[[ -5  -5 -58  -4 -17 -10]
 [ 12  13 -58  11  18  14]
 [ 13  -8 -58   3  24  20]] >> -17

[ 54  30  -8 -13 -58  61] >> -58

[-24  60 -47 -52  -2  17] >> -2

[[-54  -4  -7   5  34  31]
 [  4  21  36   5 -23 -37]
 [ 18  -4 -14   5 -19   5]] >> 34

[[-33   9 -45 -73  33  12]
 [-24   6  25  51 -27  63]
 [-43 -28  56  33 -30   7]] >> 33

[ 30 -28  58  28   5  45] >> 5

[[-53 -46  42   8  11  55]
 [  1  -6  -4  -1  -4   3]] >> 11
---
[[-57, 44, 59, -48, -49, 73, 57],
 [-56, -64, -57, 57, 54, 46, 9],
 [-22, -58, -69, 65, 45, 28, -25]] | 73, 65

[76, -40, 69, -40, 57, -47, -53] | 76, 69

[-18, 14, 57, 63, 7, -15, 30] | 63, 57

[-70, -49, -10, 2, -33, -2, -1] | 2, -1

[-59, 55, -63, 33] | 55, 33

[-37, 9, 66, 46, 41, 13, -13] | 66, 46

[60, -54, -67, -1, 56] | 60, 56

[46, -45, -70, -37] | 46, -37
---
31  64  59  24  56  26  83
34  33  95  70  17  62  53
out 31

 96  101  103   78  136  179
 40   74  220  151   44   78
106   65  124  102  135   92
out 96

 62  160  159  141  209
215    3  152  173  124
out 62

5  8  0  8 out 5

 621   740   563   452  -513   839 out 621

 932  -668  -582  -180   115   236   836 out 932

21  77  77  83
39  29  68  63
out 21
---
[ 1.200 -1.160 -0.382 -1.790  1.912 -0.540] -> -0.382

[[-0.081 -0.143  0.012  0.117]
 [ 0.195  0.131 -0.122 -0.038]] -> 0.012

[[ 11.4   4.2  -0.6   9.2  10.2  -3.1]
 [-14.9   4.6  -8.6  20.7  -5.0 -15.5]] -> -0.6

[ 1.5  0.4 -1.5 -0.8  0.4] -> -1.5

[  82.96  -26.77   64.83   14.11   28.62  133.92 -133.73] -> 64.83

[ 12.1  -8.1  -5.2 -11.0] -> -5.2

[-1.7  1.4 -0.5  0.3 -1.3] -> -0.5

[[ 0.7  2.0  0.3  0.7  1.4 -0.1 -0.5]
 [-0.2  2.1  1.9 -0.1 -0.8  1.1  0.2]
 [-0.4  0.1  2.0 -0.9 -1.8  1.2  1.2]] -> 0.3

[[ 0.01  0.01  0.01  0.17  0.01  0.01]
 [ 0.12 -0.14  0.10 -0.08 -0.12 -0.02]] -> 0.01
---
[ -8 -60  27  44   3] result: -8, 3

[[-16   7  -6  37  22 -31]
 [-20 -11  -8  55  20 -28]] result: -16, -28

[  7   5  36  21 -60  62] result: 7, 62

[ 18  35 -17  62] result: 18, 62

[[  6 -45  29   6 -64 -32  -1]
 [ 13 -45  15  -3 -27  -8  19]
 [ -9   3 -13  15   9  -8  -1]] result: 6, -1

[45 65 30 56 45] result: 45, 45

[63  8 25 27  1 67] result: 63, 67

[[-62  27  14 -28]
 [ 16   4   5 -33]] result: -62, -33
---
[[-37  48  44 -71  71  34  -5]
 [ 17   9  -9  10   5 -16  20]
 [-36 -38  18 -14 -42  46  56]]: 17

[[ 32 -26  -8 -21 -27 -36]
 [  0 -19  10   4 -27 -74]
 [-36 -18   5  14  -6   2]]: 0

[[ -3 -28 -51 -20 -28]
 [ -4 -20  38 -59 -10]
 [ -1 -11 -13  -9 -33]]: -4

[[ 44  20 -53 -28]
 [ 60 -14  52 -48]
 [ 46 -50  -7  23]]: 60

[[ 14  -4  -1 -10  16]
 [ 32 -71  -6 -59 -18]
 [ 17 -33  -3 -11 -56]]: 32

[[-66 -60  28 -67 -23  59]
 [ 75 -46 -47 -10  -9 -42]
 [  1  35   2   7 -15   3]]: 75

[[  6  52  20 -25]
 [ 46   2  71  17]
 [ 11 -25  12 -28]]: 46

[[ 14 -52  65 -17  14]
 [ 64  -6 -28  28 -13]
 [ 17  -4 -18   5  -5]]: 64
---
[[ 49   5  36  57 -40]
 [-20 -41 -25  55  42]
 [-36 -31   5 -60 -27]] | 49, -27

[[ 17  -6  37  -3  17   1]
 [ 41 -28  23  18   5 -15]
 [  6 -10  -2  62 -23  10]] | 17, 10

[[-59  42 -12  38]
 [ -5  32 -63  25]] | -59, 25

[ 48  22  -3  68 -19] | 48, -19

[ -4   9  10 -45  -6  -7 -56] | -4, -56

[[ 49 -31  23 -21   0 -23]
 [-31 -24  23  -7  15  73]
 [ 36  69  55 -20  -5   4]] | 49, 4

[[-57  22 -10 -57  -2]
 [ -9   2   8 -25   1]] | -57, 1

[ 16  29  76 -61   0 -36  18] | 16, 18

[[ -4  23 -24   5 -57 -38]
 [-25  14  -9  28 -35  62]
 [-26   1  14 -18 -26 -10]] | -4, -10

[59 39 34 31] | 59, 31
---
172  135   61  205   61  143  227
227  220   94  247   48  155  149
-> 172, 149

 241   934  -163   689
-258   226   525  -582
  99  -137   980   376
-> 241, 376

-566   520  -785  -436 -> -566, -436

1  7  3  5 -> 1, 5

153   22  175   26  164  121  105
202  203  108   99  245  125  240
-> 153, 240

 41  -22    7  -47 -> 41, -47

-638  -653   560   435
 747  -834  -667   528
 463   -25   979   106
-> -638, 106
---
[-36  63  -7  -8]	63, -36

[  5  31  35  63   6  -2 -59]	63, -59

[ 68 -24 -55  22]	68, -55

[-51 -45 -22 -74]	-22, -74

[[ 33 -56  39 -18]
 [-44  31  32  -3]
 [ -6  15   3 -16]]	39, -56

[-24 -44  18 -55  23]	23, -55

[-32  33 -58  14  41 -28]	41, -58

[[  4   7   6  10   3]
 [ -6   9  13 -22   0]
 [ 10   5   2   1 -67]]	13, -67

[ 27 -39  67  32 -52]	67, -52

[-31  72 -27  43]	72, -31
---
[  31.11  -59.45 -159.15  140.88] -> -159.15
[-0.03  0.02 -0.08 -0.19  0.12  0.04] -> -0.08
[-0.139  1.729 -0.063 -1.043  0.504 -0.367  0.992] -> -0.063
[-0.17 -0.10 -0.12 -0.08 -0.03  0.13 -0.19] -> -0.12
[-0.189  0.059  0.118  0.018 -0.114  0.100  0.171] -> 0.118
[ 17.114  12.234 -19.094   5.342 -17.249 -14.021] -> -19.094
[ 0.007 -0.046 -0.127 -0.089 -0.005 -0.110  0.135] -> -0.127
[-0.12  0.03  0.10 -0.06 -0.11] -> 0.10
[-0.117  0.084 -0.019  0.164] -> -0.019
---
[[-431 -353 -412  685  313]
 [ -51 -512 -381  531  745]] -412

[2631 4504 3701 2863 3100 8542 7069] 3701

[[104 228 163 142  50 129  74]
 [ 95 165 163 141 124 122  90]
 [211 165 230 125 148 129  74]] 163

[[8 2 0 6 5]
 [1 2 5 4 5]] 0

[ 10 130 127 194 239 190] 127

[68 43 27 43 56 16 94] 27
